A small network was trained on invented records. Each row is its activation on one of them, seen along a few directions.
Records have a field called DIGEZ. Each example row is followed by its value.
Other fields move the rows too, some of them a lot.
Random noise pushes rows far along 3 fixed directions. That doesn't count. These rows show it; they differ only by the noise:
[  47 -156  110  -39  237 -100  -35 -163 -220   -7   55  333  -89 -182
  141   63  -52  -88  165  -13 -117]
[ -74 -164  111 -425  -59  -44   78   95  -62 -236 -313 -105 -318 -357
  247   -6  118  -70    2  -54   76]
[  -1  -93  101 -197  149 -353  -77 -170 -120   26   59  598  165 -180
   81 -121 -371  -52  218 -126 -222]
[  27 -206  109  -65  181  106   42  -56 -245 -110  -98  -31 -358 -245
  222  165  256 -107   66   56   22]
[ -95 -115   84 -416  -49 -257   19   17  -60 -120 -218  222  -44 -291
  161 -137 -156  -46   95 -121  -88]

[ 318  201  207   55  327   41 -194 -181  310   56  277  176  164   27
  -83  159 -336  222  -92  -86  173]
nir
[  44  213   -8  175  206  195  -68  275  190 -195  233 -151  -26   -4
  -98   65  162  159  -74  -51  159]
povil
[-156   60   29   94   45 -184  -47  -48   52   81  113  355  180  199
  -26 -112 -180  -68  251   35  -74]
zanos
[-243  -77 -556 -104 -514   31  -75  104 -335   97 -279  -80  219   62
    8 -238  209   -7 -182  124   15]
nit
[  -2  -40  161 -187 -136  277  108  123   67 -130 -401 -483 -396 -133
   72   16  297 -232 -156    6  206]
lela
[-119   89 -224  112  -60  325   16  384  -53  183 -258 -598  -67  227
  106   16  320  217 -109  201   23]
zano
[-151  -61   79  -56 -125  353  114  210 -165  111 -328 -541 -323  -98
   31   -3  529   56 -174   36  -20]
kade
[ 143  -19 -343 -399 -129 -115 -203   68    0  -76  196  -50  192  -24
  -98  -12 -304   55  -44  -71  362]
bozit
[-158 -119  286 -192  -25 -219  104 -138 -137  -42 -191  185   -9  -77
  -69 -162 -213 -227  163 -254 -195]
padu
[ 161 -142    4  580  214  -86 -131 -460 -350  205  282  396  -19   70
 -109  101  124  -73  305   32 -243]
tuv
[ 322  148  215  113  102    8    1  -28  164 -132  320  143  122 -109
  101  -78 -373  168  -38 -103  125]
zeto
[ 352  274 -180 -141   76  -77 -331   48   45 -112  239  184   79    7
    5    0 -213  119  -69  -42  265]
zeto
[ -88 -178 -164  220   -1  158  159  -42 -233  273   -8  -31  -67   49
   29  149  260 -116  140  150  -91]
vatob
[-171  -17  -93  230   89 -196  124  -98 -387  396  107  319  312  100
  -14  -62   23  -26  268   24 -380]
zano
[ 124  102 -410  -50 -290  228 -145  132 -235  -25  -11 -310   -6   91
  -22   69  130  214 -178  186  184]
zeto
[-451   28 -128  118 -479 -206  178   34 -246  276 -379  -65  158   60
 -157 -418   93  105  109 -207 -593]
tuv
[-248 -160  -11 -635 -194 -262   55  -61  -76 -251  -50   60 -124 -179
   36 -240 -277  -92  128 -180   53]
bozit
[ -89 -118  143 -544 -285 -170   19   86  154 -192 -423 -141  -28 -203
  128 -217  -45  -95  -18 -208  138]
padu
[-239   -4 -267 -262 -294 -284  -56    3  -76  300 -279  236  339    8
 -214 -454 -123  102   20  -17 -235]
tego
[  47  205  -37  -83 -146 -112  -13  281  278  117   43   23  323   48
   29 -151 -176  145 -199   53 -199]
kade
[-166 -108 -511  293 -187  -27   12   10 -364  207  -60  -81  189  -14
  -42 -147  343  -72   96  120 -259]
tofan
[ 399  213   52   -3  424  168 -172  -84  159 -121  302  179   -3  -90
   34  232 -227   -6   10  -58  138]
zano
[ 123 -100 -179 -426 -221 -150 -187 -231  123 -101  257  475   72  -89
  -16 -115 -364   64  -56  -39  210]
tego
[ 232  145   79 -216   75  351 -144  181  493 -335  141 -350 -135  -33
  -16  237 -193   37 -340    7  659]
nit
[  23 -164 -115 -318 -253   36  231    7  -82  -93   44 -159 -304 -181
  121  122  131 -187  -28  -55  265]
vatob
[-412  -12 -264 -585 -645 -174  124  116 -201 -127 -289  -20   49  -48
  -32 -389 -104  -81 -154 -157   45]
nit
[ 393   81  -77  144  244    2 -250 -230   74  192  563  413  340  199
 -124   11 -267  -13   67 -105  -44]
lela
[-265  284 -189   48 -139  -36  -70  252  117  273 -140 -161  363  133
 -104 -181 -155  335 -144  148 -259]
povil
[-127   84  203  -51   30 -209   69  -59   66  -13  -29  354  -76    7
   75 -173 -398   23  232 -255  -44]
zanos
[ 154 -155  -58   70   26  266 -164   74  -47  -71   41 -289  -40  101
  -14  155  209   74  -54   33  190]
padu
[ 281  218  119 -338  141  -39 -135   83  700 -279  -52  -66    3 -188
   13  -39 -550  115 -167  -45  335]
tofan
[  -1  157 -216  -34  -21   35   20   84  -87   40 -320 -162  -38   -9
  -65   43  212  111 -174  -20   12]
nir
[-319  168  -50 -435 -423 -472   -6  166  212  -81 -371  -58  377    4
 -176 -284 -375  222 -124 -146 -104]
nir
[ 212  -62   26  -11   78  -59   29 -220    6 -254  300  164 -293  -44
   76   92   38 -129  -37 -101  -17]
tuv
[ 117    5  434 -143  123  216   -8   26  371 -216  171   -7 -276 -228
  101  284   -3  -99   12   59  250]
kade
[ -15 -104  -37  -28   62  136  -16  -43   20 -271   47 -540 -417  -84
   21  230  190  -69 -100  119  280]
tofan
[ 110 -163 -714 -626 -373 -349 -308 -176 -446 -185  497  422  140  -52
  -83  -65 -362  -95   87 -156  297]
bozit
[ -81  -71 -311 -313 -355 -117   23  240  101   -2 -250  139  308 -153
 -167 -227 -351   84   31 -277   33]
vatob
[-168  191 -360  221  -42 -132  -53   78 -130  464 -216  207  398  294
 -354 -301 -126  164   18  186 -425]
tego
[ 109   66   24 -146 -115  303    6   60  221  -58 -233 -243  -46    7
   49 -134  120   14 -127    0   54]
lela
[-239   72  -54 -141 -219  -83 -118  194   87   16 -127 -171  133 -155
  100 -326 -110  148 -175 -118  -51]
povil
[-290 -248   82  226   46 -343  -32 -306 -209  329  -47  732  354   79
  -52 -216 -181  -71  220  -94 -569]
modo
[-261 -118 -224  365  -66   33  263  -89 -613  311  -60 -102 -112  140
   65  137  531  -50  123  167 -219]
zanos
[ 101 -266  709  701  781  472  101 -403  -12   28  285  -97 -666  -50
  170  577  381 -130   46   42  -72]
modo
[-184 -199  601  308  253 -109  230 -127   88  -93   -3  191  -91 -109
   89  -43 -108 -241  -36 -140 -289]
modo

Here are new rows. What is DIGEZ for each?
[-203   61  263 -103  -31 -227  257   48  107    7 -331  108  241   21
 -106 -311 -191  140 -119 -144 -177]
nir
[-149 -198 -204 -202 -165 -286 -116 -219 -237  127  298  519  128  -31
 -135 -162 -333   47   35 -138  -86]
tego
[-200   94 -180  -75 -246 -123  -59  150 -124  184 -147  -24  274  175
 -239 -323  -60  -80   13 -113 -284]
lela
[ 311  -47  321 -113  194   60  -31 -143  182 -118  501  236 -233 -255
  148  356 -109  -75  -13  -41  345]
kade
[-203  -50 -336   58 -233   20   60  154 -135  143 -199 -522  -44   49
  -26  -24  184   92 -165  149  -46]
tofan
[ 157 -157  471  283  374 -255   63 -463   24 -129  416  501  -70   94
  -60  -10 -327 -103  138  -79 -150]
tuv
[-132  -84 -418 -199 -348   -4  -17  337   29   76  -83 -115   82   53
  -69 -165  -84   98   53  -93   97]
vatob
[  94  -69   29  274  185   40   97  -91  -22 -210  177   93 -147 -233
   17   49  -50 -170   63  -58  -65]
tofan
[-132  134 -281 -366 -309  152   94  379  -85   81 -480 -580 -242  -90
    5  -24  499   54 -230   20   14]
kade
[ 332 -334  208   36  368  225   66 -260    7 -201  571   87 -539 -240
  219  521  120 -311   82   -8  489]
vatob
[ 173   77  -94  135    3  669  -36  484  209 -309 -137 -712 -397 -137
  148  101  666  331 -315  172  425]
povil
[   9 -158  203  -79   16  118  149  139  -23 -224  -36 -280 -187 -205
  297   13   96  -56 -181  -28  184]
zano
[ 507   -1  208 -292  360  -61 -296 -211  332 -281  637  609 -219 -264
  135  392 -502  -77  -14 -166  365]
kade
[-205  -59  101 -107 -319  -82  102   50   82 -175 -317 -365 -179  -91
  -55  -97  318  -81   41   49  -32]
tuv
[-208   81   91  -15  -41 -265   78   55  -29   33    0  432  386  180
 -127 -392 -363  -20  -45 -132 -122]
nit
